[135  91 182 160 145 155 111 111 173 117 148] : <28>
[125  72 156 170 132 122 136 160 192 114  91] : <61>
[118 104 167 135 135 132 143 135 138 100 124] : <91>
[110  60 184 151 104 143 103  92 153 117 116] : <106>
[125  72 168 170 132 122 136 160 192 114  91] : <34>
[117  81 175 148 129 114 110 142 126 120 127] : <98>
[153 105 147 151 109 124 126 151 146 129 104] : <37>
[105  81 157 170 133 130 103 169 178 116  72] : <76>
common <91> <34>:  : [132]
common <91> <28>:  : [135]

[ 50  39  46  54 209]  <90>
[ 45 210 210 188  61]  <10>
[ 61 210 210 196  61]  <138>
[202  53 124  41  61]  <19>
[ 39 175  72 211 214]  <141>
[194 209 209 191  60]  <105>
[ 49  38  46  54 206]  <120>
[210 174  73 210  41]  <24>
common <19> <24>:  : [41]
common <19> <138>:  : [61]
common <138> <19>:  : [61]
common <24> <19>:  : [41]
common <105> <90>:  : [209]

[105 108 136 123 126 135 155  97 115 104 212 105 136 202] -> <119>
[105 129 121  87 131 167 120 135 128 115 134 115 126 104] -> <118>
[ 60 133 150 114 139 108 120 157 134  97 158 117 145 110] -> <89>
[ 60 133 150  82 139 108 120 157  81  97 158 117 145 110] -> <16>
[114 134 133  80 141 113  66 154 131  99 138 167 124 204] -> <9>
[131 105 144 138 173 158 142 101 145 118 112  81 127  69] -> <21>
common <119> <21>:  : [105]
common <21> <119>:  : [105]
common <16> <9>:  : [133]
which: [105 108 136 123 126 135 155  97 115 104 212 105 136 202] : <119>

[119 149 134 136 117  89 123 124 109 112 185 121 104 127 161 134 125 161
 148 105 117 140 147 113  97  92 122 108 123  93 118 112 141 138 151 150
 127 113 151 157 118 142  86 174 141 151 181 172  81 103 129] : <150>
[118 104 127  78 111 154 135 175 129 122  79 149 163 116 118 171 164 137
 146  85 117 156 123 212  74 127 135  86 167 105 120 106 169 149 141 166
  68 172 126 113 116 131  84 142 118 109 133 136 179 176 164] : <29>
[118 147 135 137 123  88 125 154 106 113 181 121 106 129 163 136 127 156
 142 119 124 141 149 115  95  95 125 107 124  95 120 113 144 138 156 146
 129 116 152 159 118 146  92 173 142 153 182 172  84 106 128] : <143>
[119 115 111 119 107 149 149 142 139 137  96 120 124 108 118 135 138 123
 139  89 121 154 125 163  89 147 162  93 154  93 127 115 145 120 130 146
  66 157 115  90 145 137  99 139 110 107 155 125 185 168 162] : <147>
[124 140 139 127 124 131 133 142 141 121 141 135 103 122 136 146 137 140
 125 119 121 134 131 132 121 121 117 135 121 114 122 125 132 125 123 127
 129 121 127 134 130 137 119 127 128 121 145 139 128 126 122] : <13>
[147 175 124 116  90 162 124 102 152 141 116 155 140 113  97  89 138 117
 139 120  94 148  94 165 105 170 183 105 105  97  63 111 106 127 143 141
  85 169  87  93 135 132  95 130 142  56 195 113 167 176 182] : <122>
[120 120 112 123 104 148 144 135 145 133 103 131 118 106 117 136 139 123
 137  99 119 153 118 158  93 143 157  90 153  93 140 116 138 116 134 140
  69 154 118  91 149 138 104 149 109 108 160 122 157 165 158] : <56>
[123 143 142 127 122 132 133 146 145 119 145 137  96 121 138 152 140 144
 124 117 118 137 133 134 120 119 115 137 118 110 121 124 134 125 123 127
 129 119 126 135 131 139 117 126 128 120 153 140 127 124 121] : <108>
[119 118 111 121 105 147 146 138 142 134 100 130 120 107 118 135 139 122
 137  94 120 154 122 160  92 144 159  91 154 136 126 115 140 118 133 142
  69 155 117  90 148 138 100 144 110 108 158 124 155 166 159] : <101>
which: [147 175 124 116  90 162 124 102 152 141 116 155 140 113  97  89 138 117
 139 120  94 148  94 165 105 170 183 105 105  97  63 111 106 127 143 141
  85 169  87  93 135 132  95 130 142  56 195 113 167 176 182] : <122>
which: [119 149 134 136 117  89 123 124 109 112 185 121 104 127 161 134 125 161
 148 105 117 140 147 113  97  92 122 108 123  93 118 112 141 138 151 150
 127 113 151 157 118 142  86 174 141 151 181 172  81 103 129] : <150>
which: [119 115 111 119 107 149 149 142 139 137  96 120 124 108 118 135 138 123
 139  89 121 154 125 163  89 147 162  93 154  93 127 115 145 120 130 146
  66 157 115  90 145 137  99 139 110 107 155 125 185 168 162] : <147>
which: [118 104 127  78 111 154 135 175 129 122  79 149 163 116 118 171 164 137
 146  85 117 156 123 212  74 127 135  86 167 105 120 106 169 149 141 166
  68 172 126 113 116 131  84 142 118 109 133 136 179 176 164] : <29>
which: [120 120 112 123 104 148 144 135 145 133 103 131 118 106 117 136 139 123
 137  99 119 153 118 158  93 143 157  90 153  93 140 116 138 116 134 140
  69 154 118  91 149 138 104 149 109 108 160 122 157 165 158] : <56>

[107 108 182 155 129  52]  <44>
[174 103 162 154  41 132]  <81>
[133 117  93 118  88 126]  <166>
[149 163  57 142 152 118]  <104>
[177 117 135 150  56 166]  <49>
[ 99 129 175 111 134 133]  <68>
[123 134 107  90 157 207]  <146>
common <146> <44>:  : [107]
common <146> <68>:  : [134]
common <68> <166>:  : [133]
common <49> <166>:  : [117]

[102 201 155 156  91 156] : <130>
[145 118 157 103 149 121] : <15>
[121 200 178 156  95 156] : <35>
[118 200 178 156  95 125] : <88>
common <88> <15>:  : [118]
common <15> <35>:  : [121]
common <88> <130>:  : [156]
common <35> <130>:  : [156]
common <130> <35>:  : [156]
common <15> <88>:  : [118]

[ 38 121 197 181]  <140>
[181 196  42 211]  <74>
[ 37 197  74 177]  <112>
[182 222 161  89]  <47>
[ 52 197  74 177]  <42>
common <112> <140>:  : [197]
common <140> <74>:  : [181]

[ 59 211 114 193 198 189 204 169  96  91  92 113 165 167] : <50>
[ 60 124  46 116  45 197  61 142  72 205 115 142 205 202] : <136>
[ 59 211 114 193 198 189 204 169  96  91 186  91 176 167] : <97>
[114 159 189  54 166 182 116  71 165 164 185 181  44  51] : <67>
[ 68 155 135  52 219 128 220 114 111 222 126 153 155 175] : <8>
which: [ 68 155 135  52 219 128 220 114 111 222 126 153 155 175] : <8>
common <97> <8>:  : [114]
which: [ 60 124  46 116  45 197  61 142  72 205 115 142 205 202] : <136>

[148 120  74 171 154 114 117 145  96 130 147  71  97 113 117  68 140] -> <70>
[225 161 117 118 144  60  94 158 133 126  85 137 168 114 111 131 153] -> <77>
[108 136 145  41 182 124 135 148  77 133 191 127 113  68  94 144 132] -> <85>
[162 171 144 195 147 107  58 154 118  58 104 128 180 133  81  65 119] -> <121>
[162 171 144 195 147 107 117 154 118  58 109 127 178 155  87 108 120] -> <22>
[124 120  74 171 154 106 211 145  96 130 154  71  97 113  85  68 140] -> <124>
which: [148 120  74 171 154 114 117 145  96 130 147  71  97 113 117  68 140] : <70>
which: [162 171 144 195 147 107 117 154 118  58 109 127 178 155  87 108 120] : <22>
which: [225 161 117 118 144  60  94 158 133 126  85 137 168 114 111 131 153] : <77>
which: [108 136 145  41 182 124 135 148  77 133 191 127 113  68  94 144 132] : <85>

[128 123 129 130 128 128 129 126 128 130] -> <100>
[ 61 125 122 130 122 202 124 126 202 126] -> <38>
[127 125 131 131 127 129 131 125 129 124] -> <26>
[132 134 124 123 132 124 123 134 124 122] -> <139>
[122  50 195 199 122 122 196  50 122 214] -> <129>
common <129> <38>:  : [122]
common <139> <26>:  : [124]

[132 112 163 124 147 178] : <154>
[125  93 149 154 147 121] : <123>
[125 177 132 142 112 118] : <107>
[157 178 125  93 148 126] : <96>
[144 118 180 210 151 100] : <163>
[125 176 129 138 146 120] : <75>
[172 112 164 113 133 125] : <48>
common <96> <154>:  : [178]
common <75> <123>:  : [125]
common <48> <96>:  : [125]
common <48> <75>:  : [125]
which: [125  93 149 154 147 121] : <123>
common <75> <48>:  : [125]
common <123> <154>:  : [147]

[144 139 100 102 113 140 100 111  83]  <142>
[159 116 200 167 140 162 105 197 179]  <33>
[118 211  43  96 148 179 135 160 102]  <4>
[144 139 100 103 113 140 100 111  83]  <2>
[118 211  74  96 148 179 135 160 102]  <111>
[ 97 152 109  72 142 142 174 147 127]  <73>
[118 211  43  96 148 139 139 160 102]  <53>
common <4> <33>:  : [179]
common <2> <53>:  : [139]

[137 135 139 113 116 120 129 143 127] : <183>
[ 93  91 105 132 134 172 137  89 113] : <176>
[119 114 131 103 174 144 136 127 175] : <135>
[144 134 156  76 120 120 137 159 171] : <40>
[ 94  89 112 115 131 174 123 105 134] : <110>
[142 125 167  37 172 131 132 168 104] : <20>
[ 94  89 112 115 131 174 141  96 108] : <144>
[ 94  89 112 115 112 174 119 105 134] : <27>
[113 164 119 131 132  86 106 132 161] : <157>
which: [113 164 119 131 132  86 106 132 161] : <157>
common <144> <157>:  : [131]
which: [ 93  91 105 132 134 172 137  89 113] : <176>
which: [142 125 167  37 172 131 132 168 104] : <20>
common <183> <135>:  : [127]

[144 154  49 140 145 160 159]  <5>
[187 140  54 143  73 128 152]  <137>
[189 144  63 160  68 164  82]  <66>
[192 160 128 140  82 144 150]  <6>
which: [192 160 128 140  82 144 150] : <6>
common <137> <5>:  : [140]
which: [187 140  54 143  73 128 152] : <137>
which: [144 154  49 140 145 160 159] : <5>
common <5> <137>:  : [140]

[129 123 161 138 115 129 148 119 105] -> <7>
[104 123 148  99 129 126 134 114 163] -> <46>
[105 140 126 109 109  77 136 114 114] -> <65>
[129 129 145 157 130 149  66 159 104] -> <84>
[123 132 168 193 106 214 126 130 123] -> <128>
[161 132 140  99 129 147 134 114 163] -> <30>
[115 104 120  96 147 109 132 106 120] -> <82>
[105 140 126 105 109  77 136 114 114] -> <72>
common <72> <82>:  : [109]
common <84> <30>:  : [129]
common <82> <84>:  : [104]
common <82> <65>:  : [109]
common <46> <82>:  : [104]
common <65> <7>:  : [105]

[197 185 133 129] = <133>
[100 179 125 209] = <114>
[211 228 113 111] = <178>
[106 211 178 205] = <148>
[214 223 193 113] = <177>
[ 34  47 123 184] = <115>
[142 227 118 193] = <12>
[114 114 100 184] = <131>
common <178> <177>:  : [113]
common <12> <177>:  : [193]
common <115> <131>:  : [184]
common <131> <115>:  : [184]

[204 144 110 145 186 155] : <132>
[128 127 133 128 128 118] : <170>
[219 141 195 121 202  97] : <64>
[ 99 203 144 166 155 133] : <69>
[133 155 129 186 156  88] : <159>
[212 162 155 144  45 101] : <55>
[154 144 203 164 186 140] : <58>
[ 74 129  65 137 178 170] : <164>
[113 176 154 187 142 143] : <205>
[ 99 156 144 166 203 173] : <184>
[128 127 156 145 155 158] : <190>
common <159> <170>:  : [133]
common <69> <190>:  : [155]
common <58> <159>:  : [186]
common <184> <190>:  : [156]
common <159> <58>:  : [186]
common <184> <55>:  : [144]
common <55> <159>:  : [155]

[162 128 146 142 137 108 122 168 103 109 107 157 126 149 107 151  68 112
 113 103]  <11>
[127 100 121 150 131 134 108 112 117  69 104 148 122 139 156 141 116  97
  92 128]  <102>
[132  68 101 204 131 183 127 136 132 117  53 133 127 127 130 180 108 125
 102  75]  <79>
[131 133 102 142 107 142 130 150 107 128  70 154 132 145 115 108  67 149
 175 108]  <57>
which: [162 128 146 142 137 108 122 168 103 109 107 157 126 149 107 151  68 112
 113 103] : <11>
which: [127 100 121 150 131 134 108 112 117  69 104 148 122 139 156 141 116  97
  92 128] : <102>
which: [132  68 101 204 131 183 127 136 132 117  53 133 127 127 130 180 108 125
 102  75] : <79>

[106 211 167 148 154 112 120 156  95] = <80>
[127  71 113  75 134 164 169 173 158] = <134>
[106 180 140 174 134  93  81  84  99] = <185>
[125 162 155 176 131 102  79  64  92] = <113>
[126  88 124  38 131 151 130 187 152] = <174>
[108 170 152 107 155 133 159 211 126] = <54>
[ 96 199 166 143 156 106 124 154 131] = <17>
[151  96 107 155  99 116  92 134 130] = <153>
[145 105  94 199  93 198 118  61 152] = <31>
common <17> <31>:  : [199]
common <54> <113>:  : [155]
common <153> <17>:  : [96]
which: [ 96 199 166 143 156 106 124 154 131] : <17>
common <80> <185>:  : [106]

[ 58 145 145  62  46 145 148] -> <78>
[ 58 145 144 146  46  69 145] -> <109>
[ 58  86 113  62 146 195 148] -> <86>
which: [ 58 145 144 146  46  69 145] : <109>
which: [ 58  86 113  62 146 195 148] : <86>

[ 33 183 205 100  98  64 118 116  96 174  99  71 176 127 120 115 165] = <41>
[121 112 109 176 167 190 128 169  99 203 141 104 127  86 111 204 101] = <116>
[101 147 161 205 136 140 126 125 129 204 121  84 157 135  98 100 137] = <94>
which: [121 112 109 176 167 190 128 169  99 203 141 104 127  86 111 204 101] : <116>
which: [ 33 183 205 100  98  64 118 116  96 174  99  71 176 127 120 115 165] : <41>

